Each row below holds a small network's activations on one input, seen along a few directions.
In each table, some parts of the input vary, and every possible input appears once, in random order.
Descriptions start from the smaller parts, as in this example, which fits no table here: one of 8 places around a ring, together with either a single point or one of 11 places around a ring or (one of 2 separate values, together with one of 6 places along a line).
Shared parts are said once, and a part with two or three values counts as separate values.

Other details of the inputs vary at random and push rows far along two fixed directions, the same in every table; ignore that.

Table:
r1: -171 -123 292 -248 7 22 4 175 134 -210 130 114 108 -66 15 -87
r2: 79 -65 -434 -367 -900 180 -496 -47 -426 182 -522 335 -248 -238 -97 -491
r3: 46 114 -193 221 71 -36 25 41 -8 99 -22 -140 -14 4 90 137
r4: 47 39 -152 51 -39 -156 12 -143 9 -65 104 -226 -2 10 53 156
r5: 25 83 -175 169 37 -184 -49 -54 66 56 54 -140 25 -64 52 42
r6: 169 63 -10 161 18 -4 66 -200 -27 -25 -47 -27 68 165 -85 -9
r7: -35 -171 361 -146 24 9 -72 193 187 -107 97 160 72 -14 -128 -137
r8: 36 191 -116 145 73 -169 1 -75 64 -40 47 -32 55 4 -27 -68
r9: -139 -107 202 -108 197 230 114 250 143 -2 -11 224 -13 -192 -2 -27
r10: 188 -9 -99 147 41 -56 5 -5 -61 66 -86 -203 -67 137 9 130
r11: -164 -138 309 -217 64 143 102 79 109 -152 54 230 69 -11 100 -59
r12: 168 -53 -111 112 -45 -183 -47 -69 39 58 45 -183 -15 94 -38 20
r13: 45 62 -163 109 11 2 45 -52 -67 -46 39 -212 -64 91 97 233
r14: 106 96 -138 95 102 109 147 -145 -103 -27 64 -117 -33 104 111 132
r15: -73 168 -44 -43 -30 -98 22 -171 -168 126 84 -139 -14 125 -10 134
r16: -221 -96 230 -91 140 122 84 151 198 -70 -5 297 80 -81 -28 -117
r17: -335 -90 308 -131 114 -29 -28 210 7 112 61 193 -9 -147 -62 -56
r18: 227 38 -67 141 114 99 64 -134 -95 47 -88 -133 1 78 -48 69
Each input here is: one of 3 separate values, together with either a single point or one of 5 places around a ring.
Which other rows does r10 become when the place on the ring of 5 takes its other values? List them by row number. -> r6, r7, r12, r18

Table:
r19: -298 -97 496 18 275 21 188 100 320 -121 118 200 248 183 17 -57
r20: -163 -181 467 -85 446 216 87 238 134 136 122 -115 -101 -107 -33 180
r21: 310 174 -53 640 277 -183 247 -263 -20 144 89 -565 10 453 -63 424
r22: 330 47 -609 57 -322 41 -216 -124 -172 60 -261 -243 -157 -133 141 79
r23: 54 -163 646 -119 392 106 94 87 147 -24 153 69 105 32 -195 -21
r24: -431 -310 512 -209 33 -615 -226 103 279 92 474 -183 79 -69 -153 77
r25: 36 -222 481 28 476 -5 152 118 356 -136 214 -309 -10 96 6 325
r26: 367 127 -553 -69 -446 5 -85 -320 -215 -201 -140 -29 6 160 17 -120
r27: 214 295 -595 152 -251 -50 -64 -288 -278 131 -257 56 -78 -209 -96 -238
r28: -271 -75 296 -110 348 46 157 304 239 -140 258 39 97 -171 215 260
r29: 362 249 -460 123 -309 -30 -115 -379 -296 72 -234 78 3 -91 -146 -342
r30: 100 462 -316 535 331 -293 375 -336 74 -104 357 -449 189 204 97 314
r31: 230 59 -462 117 -489 80 -47 -197 -364 48 -270 -18 -134 228 63 44
r32: -338 97 426 71 679 24 354 87 126 46 345 -93 37 0 77 330
r33: 141 309 -322 632 422 -283 251 -127 -9 224 89 -442 31 293 15 356
r34: -127 -272 195 -481 -235 402 -73 147 -195 -44 -144 264 -142 -132 11 -162
r35: 171 -322 148 -410 -184 157 -267 185 156 -211 -107 324 -63 -138 -56 -278
r36: 66 -328 246 -223 -276 203 -213 245 82 -44 -245 417 20 -27 -111 -301
r37: -36 218 -280 -271 -716 -494 -454 -170 -313 364 2 -153 -164 -93 -195 -325
r38: 308 215 -455 -68 -381 92 -6 -404 -439 -1 -202 15 27 142 -107 -183
r39: -145 -99 308 35 374 -43 137 305 391 -174 262 33 87 -199 -13 -10
r40: -151 153 -292 -32 -707 -568 -606 -58 -328 155 -146 -162 -67 34 -178 -262
r41: -305 -156 -5 -290 -182 208 -142 366 -4 32 -207 499 -62 -179 154 -62
r42: -52 -331 140 -474 -312 270 -135 203 15 -247 -163 224 -136 -160 138 -63
r43: -318 -99 22 -255 -209 151 -92 252 107 -44 -206 553 41 -160 68 -223
r44: -126 -81 310 123 575 -64 193 302 355 -57 309 -228 87 -133 77 307
r45: 221 275 -69 529 258 -248 400 -376 -76 -20 161 -405 225 620 -44 278
r46: -234 -219 108 -431 -164 414 -126 183 -177 51 -126 277 -208 -243 150 -105
r47: -63 -261 174 -159 -228 116 -163 219 145 -40 -243 449 68 -144 -42 -458
r48: 208 106 -574 -5 -347 50 -93 -173 -275 -30 -173 -170 -112 -57 283 135
r49: 347 244 -37 466 410 -106 296 -384 -146 186 162 -666 -2 329 -121 359
r50: 11 533 -200 511 448 -237 425 -489 -77 68 259 -357 120 209 -6 265
r51: 262 245 -629 40 -436 -13 -118 -325 -141 -182 -85 54 73 40 20 -213
r52: -236 -77 366 -44 505 97 135 262 162 100 142 31 -47 -218 -64 124
r53: -278 23 537 -106 356 107 204 -57 196 -127 188 165 189 3 -95 -54
r54: -179 -200 37 -164 -165 96 -149 343 131 17 -260 470 -24 -253 -19 -340
r55: 128 117 -555 145 -392 78 -99 -139 -347 145 -254 -4 -169 134 191 114
r56: -108 -310 107 -219 -208 289 -273 384 61 109 -281 301 -188 -181 36 -34
r57: -9 -146 444 1 355 -36 66 174 398 -233 302 73 122 -61 -37 -118
The inputs of r19 and r51 match in every part but one. If r43 is changed in the same way as r19 into r51, which row does it become? -> r30
What do these inputs look like to the network? -> one of 3 separate values, together with either a single point or (one of 2 separate values, together with one of 6 places around a ring)
Which other rows does r33 become when the choice among 2 separate values takes its other values? List them by row number. -> r41
Which other rows does r33 become when the place on the ring of 6 takes its other values? List them by row number. -> r21, r36, r47, r54, r56
Which other rows agree with r32 in the choice among 3 separate values? List them by row number. -> r20, r23, r27, r29, r34, r37, r38, r46, r49, r50, r52, r53
Which other rows does r42 become when the choice among 3 separate values takes its other values? List them by row number. -> r31, r34
Which other rows does r37 become when the choice among 3 separate values takes its other values? List them by row number. -> r24, r40
